Each row below holds a small network's activations on one input, seen along a few directions.
Each table varies a few parts of the input and shows all the possible inputs, shuffled.
A made-up example of a description, with smaller parts first: one of 4 places along a line, together with either a single point or one of 9 places along a line or (one of 2 separate values, together with one of 5 places around a ring).
Shared parts are said once, and a part with two or three values counts as separate values.
(in the rows, 128 means zero)

Other details of the inputs vary at random and push rows far along two fixed directions, the same in every table; ignore that.

Rows:
x1: [125 133 122 125 118 114 133 127 125 132  98 149 119 140]
x2: [102 128 110 130 134 131 120 112 135 137 147 114 116 142]
x3: [123 135 120 128 124 126 136 108 117 135 112 126 100 138]
x4: [110 126 112 126 130 126 124 117 145 136 145 112 124 144]
x5: [132 129 120 124 119 120 139 113 134 135 109 123 106 137]
x6: [187  98 177 127 140 208 176 174 103  18 130 108 175  90]
x7: [113 146 131 125 122 109 121 119 143 141 130 130 143 129]
x8: [135 121 131 121 132 113 133 111 133 146 129 125 115 132]
x9: [129 126 128 130 136 120 133 107 117 148 131 124 111 132]
x10: [146 125 114 118 129 110 114 151 118 151 108 145 115 134]
x11: [128 125 132 128 125 109 118 125 132 143 126 144 116 123]
x12: [ 98 128 108 143 117 133 110 129 129 140 145 135 126 137]
x13: [193 130 109 213 102 169 142 166 153 120 160  92 173 102]
x14: [201 150 134 195 108 151 151 156 153 119 149  90 183  90]
x15: [104 131 110 134 133 135 122 116 130 139 148 113 116 143]
x16: [130 124 130 129 125 105 124 125 130 147 124 145 123 132]
x17: [130 134 121 131 114 117 128 127 133 132 105 143 110 123]
x18: [106 152 129 130 125 118 118 117 132 144 135 133 134 124]
x19: [101 125 111 137 118 123 116 131 137 140 137 136 140 149]
x20: [ 84  96 177  51 157 170 135 131  86  36 115 150 119 120]
x21: [129 121 131 118 136 115 128 109 131 144 129 126 109 131]
x22: [117 141 131 114 132 114 130 108 145 141 135 112 128 131]
x23: [115 125 112 130 130 127 127 120 143 135 145 111 131 148]
x24: [211 134 121 192 109 161 164 145 141 117 125  87 141 102]
x25: [130 121 131 120 137 111 135 108 125 148 124 128 120 144]
x26: [115 141 131 118 136 114 133 107 139 144 130 112 136 141]
x27: [116 147 129 125 137 126 130 107 132 142 138 111 125 129]
x28: [115 149 131 126 121 112 117 119 145 140 133 129 136 121]
x29: [128 134 121 125 116 113 133 126 130 133 101 146 116 134]
x30: [217 133 124 193 109 162 174 149 135 114 122  88 157 113]
x31: [115 146 128 123 135 120 128 105 138 143 137 110 124 128]
x32: [178  90 185 128 157 205 163 165  95  31 150 108 172  81]
x33: [121 129 127 136 127 112 121 121 116 148 127 145 115 126]
x34: [111 146 133 126 126 112 123 120 139 140 127 132 148 133]
x35: [133 121 130 119 134 110 135 110 130 147 127 127 117 140]
x36: [111 151 127 132 122 114 117 116 138 144 134 129 136 122]
x37: [ 75  88 187  54 162 155 117 143  83  47 130 172 132 110]
x38: [104 127 110 125 132 127 118 114 144 139 145 114 117 145]
x39: [138 128 115 124 132 122 108 147 103 146 113 145 105 127]
x40: [120 139 118 135 117 119 128 120 117 137 106 145 106 130]
x41: [108 127 111 129 132 123 127 117 139 141 140 114 131 156]
x42: [119 141 130 117 133 113 133 108 144 142 133 111 133 136]
x43: [140 127 114 122 130 117 107 147 111 150 112 144 106 127]
x44: [213 149 129 198 118 161 161 145 156 123 153  66 171  94]
x45: [129 125 131 127 124 106 121 125 133 145 126 145 119 126]
x46: [ 99 124 111 131 116 122 110 129 142 138 141 135 131 139]
x47: [ 80  93 179  47 150 159 128 147  92  32 106 172 130 114]
x48: [131 125 130 132 127 107 125 126 126 146 122 146 128 135]
x49: [126 138 117 136 114 118 128 122 125 137 105 143 108 127]
x50: [105 123 111 137 116 124 115 132 141 136 141 133 139 142]
x51: [105  91 166  52 160 155 107 168  83  59 114 166 123 111]
x52: [144 127 113 120 130 109 114 149 115 156 103 146 117 141]
x53: [138 123 115 113 130 109 108 148 117 148 109 146 108 131]
x54: [100 127 108 143 117 129 109 127 136 140 145 133 128 134]
Each input here is: one of 6 places along a line, together with either a single point or (one of 2 separate values, together with one of 4 places along a line).
Q: The inputs of x15 and x41 match in every part but the place on the line of 6. If x9 is changed in the same way as x15 into x41, which row does it become?
A: x25
Q: The inputs of x7 and x14 match in every part but the place on the line of 6. If x10 is changed in the same way as x7 into x14, which row does it become?
A: x53
Q: List by row number the other rows that have the place on the line of 6 in common with x2.
A: x20, x31, x32, x36, x37, x43, x49, x54
Q: List by row number the other rows that have the place on the line of 6 in common with x38.
A: x11, x13, x17, x21, x24, x28, x44, x51

Rows:
x55: [ 64 143 130  93 136  81 117  83 139 166 133 144 106 152]
x56: [139 116 108 152 116 147 137 147 139 110 139 116 136 137]
x57: [131 167  91 182 109  94 115 111 165 187 137 113 136 136]
x58: [136 113 144 108 139 152 141 130 134  91 140 111 132 115]
x59: [ 75 139 113  89 138  91 100 102 109 174 120 155  86 149]
x60: [180 128 107 186 114 142 132 138 144 157 151  92 146 120]
x61: [105 113 154  96 131 159 117 131 107  76 140 138 134 109]
x62: [112 133 124 126 134 102 126  93 137 165 136 125  97 135]
x63: [ 67 132 114 100 135  97  94 101 128 159 128 145  90 143]
x64: [ 94 128 112  90 125  81  95 125 130 164 104 165  92 147]
x65: [139 121 112 166 122 147 138 143 131 110 134 118 133 132]
x66: [152 156  95 175  96  92 137  87 155 193 124 101 103 131]
x67: [171 140 113 170  98 120 130 147 133 155 108 136 129 106]
x68: [164 151  92 165 114  97 139 109 147 199 118  97 111 155]
x69: [ 71 129 112  82 138  97  99 108 118 172 113 146  93 164]
x70: [107  93 150 113 144 165 135 146  98  68 148 145 140 126]
x71: [ 84 142 114  91 140  96 114  94 124 157 100 147  81 154]
x72: [175 124 131 142 122 127 142 148 136 124 114 125 133 122]
x73: [112 122 143 114 138 145 123 137 130 103 150 127 167 129]
x74: [176 122 129 150 123 118 137 135 132 144 114 123 134 136]
x75: [ 62 125 105 104 113 103 110  96 129 145 112 161  88 164]
x76: [ 68 138 120  86 134  85 115  83 142 166 125 134 116 164]
x77: [ 94 150 129 120 114  99 133  92 144 155 117 127 123 142]
x78: [104 131 123 102 129  77 114 101 124 172 103 169  88 150]
x79: [245 153 104 237 110 177 158 178 138 130 139  75 169  84]
x80: [109 114 151  67 153 147 133 135 109  73 120 134 120 133]
x81: [171 134 123 158 106 120 146 129 135 143 102 137 123 120]
x82: [148 123 120 148 121 145 123 143 143 126 147 106 135 117]
x83: [130 116 146 132 139 150 124 138 116 110 154 126 136 107]
x84: [127 105 158  92 148 139 134 144 101  74 105 158 132 114]
x85: [137 132 138 129 123 158 131 148 107  99 118 127 134 111]
x86: [ 85 109 183  79 160 167 125 150 103  47 159 150 167 107]
x87: [ 81 127 162  89 135 154 120 133 117  77 137 147 153 121]
x88: [ 82 106 178  56 156 159 136 141 116  45 138 132 159 120]
x89: [231 135 143 196 114 191 181 166 121  77 129  82 170  86]
x90: [149 115 147 124 131 135 125 156 105 109 127 151 140 103]
x91: [171 100 159 135 145 185 159 147 120  72 151  99 166 101]
x92: [111 105 155  83 145 138 116 160  95  77 113 166 134 104]
x93: [167 143  88 174 102  80 111 126 147 212 113 124 115 145]
x94: [159 141 104 150 121 136 127 150 136 142 127 110 128 125]
x95: [144 122 150 120 146 145 144 133 105 101 129 123 129 120]
x96: [146 106 113 159 122 152 140 143 127 120 142 116 145 140]
x97: [155 135 122 163 128 131 140 113 145 142 133 102 121 118]
x98: [144 163  84 179 101  98 119 121 176 190 142 104 139 141]
x99: [ 82 120 165  86 153 140 130 121 121  78 129 132 148 122]
Q: The inputs of x63 and x60 match in every part but one. If x65 is changed in the same way as x63 into x60, which row does it become?
A: x96
Q: The inputs of x78 and x81 match in every part but one. If x90 is changed in the same way as x78 into x81, which row does it become?
A: x67
Q: What do these inputs look like to the network?
A: one of 5 separate values, together with either a single point or (one of 2 separate values, together with one of 4 places along a line)
Q: Start at x78 and move only the place on the line of 4, one step at a time. The first step leads to x95. Which rows follow, in order?
A: x62, x55
Q: Which other rows does x93 become when the choice among 2 separate values takes its other values? List them by row number.
A: x74
